Here are a small network's activations along a few directions, averaged over the inputs that share one value of a field.
Related values have similar rows: they may be neighbours, one step apart, or belong to one group.
Strong random noise was added to every row along 7 fixed directions; ignore it. To show where, here is one row again and again, with new noise each time:
[ 307  644 -129 -217  170 -326 -371  -39 -431   -3  395 -252  -25 -183
 -160  729 -486   85  834 -632  172  -37]
[ 217   86  668 -223  724  -41 -138 -128 -195  111 -285 -455  815    2
 -411  491  161  577  -64 -362  554 -330]
[-296   18 -299  170  -81  -20 -356   -5  141 -115  601  -19  211  -11
  252   81 -404  548   51 -903   49 -573]
[-426   -3 -201 -221    7  -70  -72  323 -155 -192  533  174  215  -47
  322  628 -410  -87 -188  493  315 -201]
[-410 -208  638  -92  274 -110   96 -292  165  -60 -427 -104  263  110
   40 -760  337  131 -605  444 -181   10]
[-402 -650  369 -479  124 -561 -332 -462 -384  231 -375 -104  618   30
   86 -369   79  697  -22  -88   -6  430]
[-308   61 -339 -177  163 -213 -242  109   -4 -136  208   31   -5  168
  103  203 -443   69 -129  142  325  -11]
[-257  499  672 -418  551 -531 -214 -465 -200 -180  122 -222  374  -99
  101   21 -365  293 -169 -107 -198  -55]
[  88 -417  175  -79   31  -90  -54 -136 -148  273 -695 -212   58  118
 -334 -494  515  104  232  135  140  394]


Values of H:
h15: [-155    6  -26 -215  509 -186 -339 -149  222 -327  147  -29  357  246
   78  136 -474  640 -689 -160  463  154]
h11: [-225  348  -50  -74  168  -57 -116   -1  212 -137    8  200   82  289
  347  120 -261  -93 -563  188   43  205]
h4: [-145  111  220  166  100   84  169  -57  304 -298 -119 -101 -134  104
  -58 -510  -75 -193 -493  493 -201 -159]
h12: [ 333 -278 -360  -57   16   68 -156  -61   48  280 -354   -7  -28  159
 -224 -276  184   10  313 -238   22   26]
h14: [ -59 -761 -395  427 -306   94  -56  -47  257  156  -66  150    3   69
  -10 -705  248  609  -57 -410   68  203]
h1: [ 338  707  236   -7   84  161  296   52  -43  -10 -124  140 -320   58
  -96  389  227 -825   51  804  -45  391]
h3: [  88 -331 -189 -111 -306 -325 -278 -141  268   80 -120   60 -392   89
   18 -576  182  249  481 -374 -214  526]
h10: [ 437  762  399 -127  756   75 -100  -62 -239 -162  -81 -573  388  -46
 -538  819 -240  274   75 -524  648 -438]
h6: [ -36 -462 -490  -49   15   86  127  429  163   79  -28  146  186  281
  -41  394 -325  129 -542 -164  499 -139]
h8: [ 156  -72 -418 -211   -4 -111  170  224 -234  210  -55  167  -41   24
 -117  501 -347 -153  -29  112  375  303]
h2: [-168 -345  454 -115  148 -286   16 -460 -244   56 -504   22  420  -38
   -3   66  138  365 -256  195 -152  630]
h9: [ 120  -29 -313   57   27  352   87  633  -15   43  157  157  -40   79
 -226  671   51 -115   77  325  651 -371]
h5: [   6 -553  252 -442  163 -150   29 -277 -436  129 -156  -96  512 -101
  139  261  115  307  -33 -120 -173  -30]
h7: [-216 -419 -736 -162 -156   15 -142   61  -55  126  190  179   23  194
  209  368 -318  164  -62  114  176  -90]
h13: [ 149  268  224 -190  162 -507 -121 -392 -144  211   25   38 -185 -256
   71  -42 -477   27   98 -392 -487  278]
The values of H form 5 separate groups.
- Which other values are in the same group as h10? Give them in the order they are listed. => h4, h9
- Which other values are in the same group as h12? Give them in the order they are listed. => h5, h7
- Which other values are in the same group as h15? Give them in the order they are listed. => h14, h3
- Which other values are in the same group as h11? Give them in the order they are listed. => h1, h2

Values of M:
m10: [ 268  141   -6   53  500  193   96  186  203  -82 -335  -59    6  204
 -332  254   76   16 -324  171  601  151]
m6: [  67 -198  557  175   29  224   60   66 -197   99  -30 -103  542 -191
  -74  365  448   83  -34  283  200 -167]
m12: [ 117   10 -249  234 -334  150  257  160   13   61 -101   12 -566 -147
   14 -228   51 -565  185  355 -379   -3]
m9: [ -99 -138   64  153 -198  283 -114  173  110  -45  280   87  288 -100
   74  202  118  175   20  -10  180 -295]
m3: [ 326   14 -663  171 -380   73 -179  -47  -70  222   54   46 -306   77
  -17  142 -146   12  771 -961 -100   99]
m7: [-133   89  558 -194  -35 -182  169 -399 -240   78 -206  -74   97 -145
   86 -373  161 -212    8   13 -518  -18]
m8: [-198  -23  101   13 -134 -264 -183 -181 -117   97   94   31 -101 -188
  157 -507  -78   -4  243 -161 -332   28]
m4: [  10 -345  134   96 -192  357   89  182  -37  -40  133   -5  405 -171
   37  163  436  317   40  109  214 -227]
m15: [ 170   98   55   -5  -48  -60  -34  -73  -78   76 -247 -103  -15  -23
 -185  161   59   81  283 -332  142  293]
m2: [ -83   64  -78 -115 -181 -184  108   34 -254   10  566  107   32 -217
  205  182 -259  -95   73   -7 -374 -177]
m1: [ -80  196 -482  -59 -359   96  -18  407 -162 -179  634  110 -297  -22
  151  522 -379 -249  444   84   85 -301]
m13: [-388 -307   69   85 -128  -17   92  108  269 -141  168  258  163  110
  334 -168 -108  135 -558  359  -81  119]
m14: [ 121  285    0 -221  280 -242 -169  -64 -128  -40 -107 -276  -64   47
 -268  109    0  -70  178  -16  241   19]
m5: [-126 -102 -413 -145  197  -30 -185   95  174 -117  219  183    1  183
  223  251 -426   83 -446   -8  175  -24]
m11: [  36 -353 -271   31 -149  -10   44 -106  109  198 -283  154 -144   93
   28 -400  171  203    8 -208 -166  255]
The values of M form 5 separate groups.
- Which other values are in the same group as m3? Give them in the order they are listed. => m5, m11
- Which other values are in the same group as m6? Give them in the order they are listed. => m9, m4
- Which other values are in the same group as m14? Give them in the order they are listed. => m8, m1
- Which other values are in the same group as m7? Give them in the order they are listed. => m12, m2

Values of F:
f9: [  41  -67 -795  -25 -198 -189 -218  -14  118   64  -44  133 -558  239
   13 -182 -310  -86  264 -327  -41  336]
f7: [-176   52 -158  -94  136 -178 -151  -21   95 -164  122  -21 -157  110
   68 -212 -276   39 -144   95   33  -13]
f5: [-166  104  -99 -148  341 -119 -204  -53   87 -136   66  -94   77  144
   12   60 -326  154 -287   44  182 -211]
f4: [ 106  268  -32  209   89  110  224  -20  294  -11 -288  -44 -392  137
 -122 -477   63 -366 -219   40 -200  -30]
f1: [-249  500  291  -32   92 -103   50 -158  124 -334  283   99 -160  -96
  249 -198 -211 -164 -253  313 -331   24]
f10: [-249 -318 -218   74 -273 -139  -77 -178  144   66    3  155  -81   65
  236 -454 -141  252 -105 -448 -337  115]
f6: [-172 -261 -211  175 -334  123  -68  192  104  -46  246  132   29    7
  178   22   -2  175   27 -130  122  -48]
f13: [ 162  248 -277  185  153   47  -63   29  267  -83 -172 -200 -454  222
 -294 -449  -80  -90   40 -199  127 -126]
f12: [ -36  -99 -117  412 -596  417  212  172  193  -25   71  200 -321  -82
  161 -312  481 -372  178  183 -328  -32]
f14: [  46  -32  217  -84  -25 -102  -16  -89 -117   79 -174    5  104  -17
  -29   70  103  -40   74  136   -2  318]
f11: [ -46  223  -29  -81  398  -97  -20 -120  249  -98  -72   27  -53  212
   12  -88 -307    9 -504   39   18  -58]
f15: [  20  151   32 -185  273 -162   11  -53 -101  -14 -349 -120 -239  134
 -220 -171    6 -282  -42  607  122  254]
f3: [ -24 -329 -222  -11 -224  -56    5  -82  -52  194 -146  117  -45   65
   34 -190  112   15  118  -95 -183  206]
f8: [-174  337   20   63  133 -122   62  -69  180 -189   -6  -27 -404   67
  -24 -451 -129 -310 -191  352 -154  -18]
f2: [ 133    0 -367  351  -52  219   -1  117  398  -48 -167   12 -331  244
 -168 -285  102  -20 -110 -147  185  114]
The values of F form 3 separate groups.
- Which other values are in the same group as f8? Give them in the order they are listed. => f7, f5, f13, f15
- Which other values are in the same group as f1? Give them in the order they are listed. => f6, f12, f14, f2
